A small network was shown many inputs. Here are its activations along a few directions, one row for each input.
In each table, some parts of the input vary, and every possible input appears once, in random order.
A made-up example of a description, with smaller parts first: values(2) and (point or line(11) or (line(4) and ring(8))).
Shared parts are said once, and a part with two or three values counts as separate values.

Other details of the inputs shift rows strongly along two fixed directions, in all tables alike. That doesn't count.

Rows:
row 1: [ -4 -16  -9  -2  22  -1   3  15 -10 -22 -11]
row 2: [-17 -17  -7 -12 -19 -22 -13   8 -28 -10   6]
row 3: [  4 -33 -12 -15 -13 -15  -4   3 -23 -10   2]
row 4: [ 5  7 -2  3 13 10  8 -1  7  3 -4]
row 5: [ 1 22  2  7 -7  7 -1 -5  9  9  2]
row 6: [-11  36   4  15   9  10  -3   4  12   1  -5]
row 7: [ 10 -33  -7 -12  10  -4   3   8 -14 -16  -5]
row 8: [ -3   0  -1  -5 -19  -6  -4  -4  -6   2   8]
row 9: [ -4   7   5   0 -25  -8 -14  -4  -4  14   6]
row 10: [ -2 -10  -7  -8 -22 -17  -9  -4 -11   4   9]
row 11: [  7 -29  -4  -7  26   5  16   6  -5 -13  -7]
row 12: [ 0 25  9 12 -5  7 -6 -5 20 10  2]
row 13: [ -6   7   4   0 -28 -13 -13 -10  -7  16   7]
row 14: [ -5   3   3   0 -26 -14 -13  -9  -3  11   8]
row 15: [  6 -24  -7  -9  20   4  14   5  -6 -12  -5]
row 16: [ 4 29  9 10  5 14  1 -3 18  9 -2]
row 17: [ -8   3   6  -2 -26 -12 -10  -9  -5  11  10]
row 18: [ 13   3   1  12  49  25  23   4  25  -9 -15]
row 19: [ 2 25 10  8  5 12  3 -3 18  4  2]
row 20: [ 1 24  5 12  8 10  5 -5 17 13 -1]
row 21: [  7 -29  -1  -8  24   9  12   9  -5 -15  -9]
Each input here is: values(3) and (point or ring(6)).
Changing only the values(3) part turns row 18 into row 11. The same change can be made to row 10. Which row results? -> row 15
List by row number the other rows that have the values(3) part in common with row 9. -> row 4, row 5, row 6, row 13, row 16, row 20

Rows:
row 22: [ -5  21  -4   4 -21  -7  -9   1  -5   8  10]
row 23: [ 1 48  6 17  4 16 -1 -5 27  1 -1]
row 24: [ -8  -6   6  -3 -32 -18 -17  -8 -19  18   2]
row 25: [  5 -43 -14 -22   5  -5   4  12 -32 -26  -6]
row 26: [  6  -1  12   9  27  24  12   8  19 -10 -12]
row 27: [  1 -24 -19  -7  22  -3   8  11 -11 -13 -10]
row 28: [  8 -46  -5 -11  13 -11   1   5 -25  -9 -16]
row 29: [ -8  19  12   9 -27  -9 -23 -10   8  19   7]
row 30: [ -2  18  -7   7 -14  -4  -7  -1  -2   2   4]
row 31: [-23  37   5  14 -15  -5  -2 -14  12  16  12]
row 32: [ 10  -4  -5  -7 -36 -13  -3 -21   1  20  17]
row 33: [ 4  0 11  5 22 12  0  5 11  1 -7]
row 34: [ 10  34   7  10 -11  17   9 -23  31  26  12]
row 35: [  0 -10   8   1  10   8  -3   2   2   1  -7]
row 36: [-16 -13  -7  -7 -11 -23  -1  -2 -19   1  12]
row 37: [  8 -18   0 -11  24   8  10  13  -2 -23  -7]
row 38: [ -4  -1   9   2 -28 -12 -15  -2   0   4   7]
row 39: [-12  14  -7  -1 -19 -14 -11   1  -6  13  10]
row 40: [ 11 -29  -8 -20 -32 -20  -1 -12 -18  13  19]
row 41: [-2 17  8  2  0 11  0  1 12 -6  0]
row 42: [ -2 -25   2 -12 -24 -26 -15  -1 -29  11   1]
row 43: [-6 37 -1 17 27 24 12  2 27  6 -8]
row 44: [ -7  -1  -6   7  28   3  16  -1   7 -10  -5]
row 45: [  4 -16   8  -3   4   0   0   9  -1  -7  -1]
row 46: [  5   3   2   0  13   8   3   4  11 -16  -5]
row 47: [ 10 -16  -6  -9  25   8  11  13  -8 -22  -8]
row 48: [ 10   4  -7   9  44  29  22  12  10 -18 -17]
Changing only one part turns row 27 into row 43. The same change can be made to row 44. Which row results? -> row 31
Describe the family of inputs behind these rows. -> values(3) and (point or line(8))
Which other rows does row 25 become when the values(3) part takes its other values? List them by row number. -> row 23, row 47
Which other rows does row 42 become when the values(3) part takes its other values? List them by row number. -> row 24, row 28

Rows:
row 49: [ -3 -17 -11 -15 -33 -19 -16   2 -31  -4   9]
row 50: [ 19 -22   0  -6  19  12  13  -3   3  -6 -11]
row 51: [-7 24  0  7 -3  0 -1 -5 13  7  6]
row 52: [-5 26  1  7 -4  0  1 -3 12  6  7]
row 53: [  8 -16  -4   1  26   6   6   8  -3  -9 -14]
row 54: [  9 -26  -3 -19 -39 -22 -14  -8 -18   7  12]
row 55: [  4 -12  -8  -3  20  13  11   9  -5 -19 -10]
row 56: [-10 -23  -1 -13 -31 -26 -15  -1 -24  -3  11]
row 57: [  4 -17  -3   2  25   7   7   7  -4  -9 -15]
row 58: [  9 -26  -2 -18 -39 -21 -14 -10 -21   9  10]
row 59: [-5 23 11  6 -5  4 -4 -4 14  5  7]
row 60: [-6 22 11  8 -8  8 -6  1 12 10  0]
row 61: [-2 23 10  9 -4  2 -6 -4 13  7  4]
row 62: [ -3 -22  -1 -15 -33 -20 -19   6 -27   5   7]
row 63: [-3 22  8 12 -5  1 -5 -3 15  6  3]
row 64: [ 10  19   9   4 -13   6  -1 -13  22  11   7]
row 65: [ -1 -15  -7  -3  26   6  14   5  -2 -11 -10]
row 66: [ 11 -23  -5  -4  22  10  20  -1   4  -3  -2]
row 67: [-4 26  1  6 -4  0 -1 -3 10  9  6]
row 68: [  4 -28  -1 -17 -39 -21 -11 -11 -20   7   9]
row 69: [-9 25  2  7 -4  1  2 -4 11  6  6]
row 70: [-7 26  3  8 -3  2  0 -5  7 11  2]
row 71: [-1 28  1  6 -6  2 -2 -1  9  4  5]
row 72: [  8 -10  -8  -4  24   7  13   9  -6 -14  -9]
row 73: [  8 -17   0  -4  21  11   8  14   1 -14  -8]
row 74: [ -9 -23  -2  -9 -31 -27 -16  -1 -26   2   5]
row 75: [  2 -18  -3   1  24   6   8   8   1 -14 -11]
row 76: [-10 -22   1 -15 -30 -22 -16  -2 -29   3   9]
row 77: [  7 -16  -4   0  25   6   5   9   0 -12 -12]
row 78: [  2 -17   2  -1  24   7  10   5  -2 -14 -11]
row 79: [-7 22  7 13 -5  2 -6 -5 12 10 -2]
row 80: [-9 22 12  7 -5  5 -4 -4 13  5  7]
row 81: [-9 25  2  8 -2  2 -2 -7  9 12  1]
row 82: [  5 -15  -9  -2  26   6   7   8   0 -12 -10]
row 83: [-9 25  3  8 -4  1  2 -5  9  9  3]
row 84: [  1 -28  -8 -15 -34 -23  -7  -9 -21  11  18]
row 85: [ 16 -22  -5  -4  23  10  18  -1   0   2  -5]
row 86: [-4 27  2  8 -6  3  0 -4  6  7  2]
row 87: [ 13 -23  -5  -3  23  11  18  -3  -1   2  -6]
row 88: [ 17 -23   0  -7  17  12  15  -1   7 -11  -6]
row 89: [  1  17   5   9  -8   6   5 -15  15  21   7]
row 90: [  6 -12  -7  -4  26   5  14   8  -5 -10  -9]
row 91: [-5 26  0  7 -9  8 -3 -2 10 -2  6]
row 92: [  2 -16  -8   0  26   7   9   6  -3 -10 -14]
row 93: [-4 22  5 12 -5  1 -7 -3 15  7  2]
row 94: [ -1 -15  -8  -4  26   5  14   6   0 -13  -6]
row 95: [ -4 -22  -3 -10 -31 -27 -19   0 -27   4   6]
row 96: [  4 -18   1  -4  21  12   8  14   1 -14  -9]
row 97: [  6 -15  -8  -1  26   6   8   7  -3 -10 -12]
row 98: [  6  19   4   7  -8   5   3 -12  16  21  10]
row 99: [-4 22  9 13 -4  2 -6 -5 10 10 -2]
row 100: [  6 -17   2  -3  22  13   7  12  -4  -9 -14]
row 101: [  6 -17   1  -2  24   6   9   7   1 -17  -7]
row 102: [-2 27 -1  7 -9  7 -3 -1 11 -2  6]
row 103: [-6 22  9 12 -5  1 -5 -3 14  6  2]
row 104: [-3 27  1  7 -7  2  0 -2 11  2  7]
row 105: [ -6 -21   0 -16 -30 -23 -17  -1 -28   4  10]
row 106: [-9 22  1 11 -4  2 -4 -5 14  6  3]
row 107: [  9 -11 -10  -5  21  12   9  11  -3 -20  -7]
row 108: [-9 22  2 12 -4  2 -4 -6 12  9 -1]
row 109: [-9 22 13  8 -5  5 -4 -5 11  8  3]
row 110: [  4 -16  -9  -1  25   6   9   8   1 -14  -9]
row 111: [-3 27  1  8 -8  9 -4 -3  6  3  1]
row 112: [ -9 -19 -10 -15 -31 -25 -10   1 -27  -5  12]
row 113: [ -6 -22   0 -17 -30 -23 -17   1 -26   1  12]
row 114: [  4 -14  -9  -5  27   5  11   8  -1 -11  -7]
row 115: [  4 -17   2  -1  25   7   9   5  -4 -12 -12]
row 116: [-6 27  3  8 -6  3  1 -4  8  4  2]
row 117: [ -4 -22  -4 -12 -31 -27 -19   2 -25   1   8]
row 118: [ -5  57  18  22  -9  10  -9 -12  29  21   5]
row 119: [-5 25  1  7 -2  1 -3 -5  9 12  3]
row 120: [  9 -16   0  -5  22  11   6  15   0 -11 -10]
Changing only one part turns row 106 into row 97. The same change can be made to row 56. Which row results? -> row 118
Describe the family of inputs behind these rows. -> ring(6) and (values(2) or line(10))
List by row number the other rows that have the ring(6) part in common with row 61. -> row 54, row 67, row 71, row 77, row 82, row 98, row 107, row 113, row 114, row 117, row 120
Which other rows does row 88 become when the values(2) part takes its other values? List them by row number. -> row 66
Which other rows does row 78 become when the line(10) part takes its other values? List them by row number. -> row 55, row 60, row 65, row 74, row 79, row 83, row 108, row 109, row 116
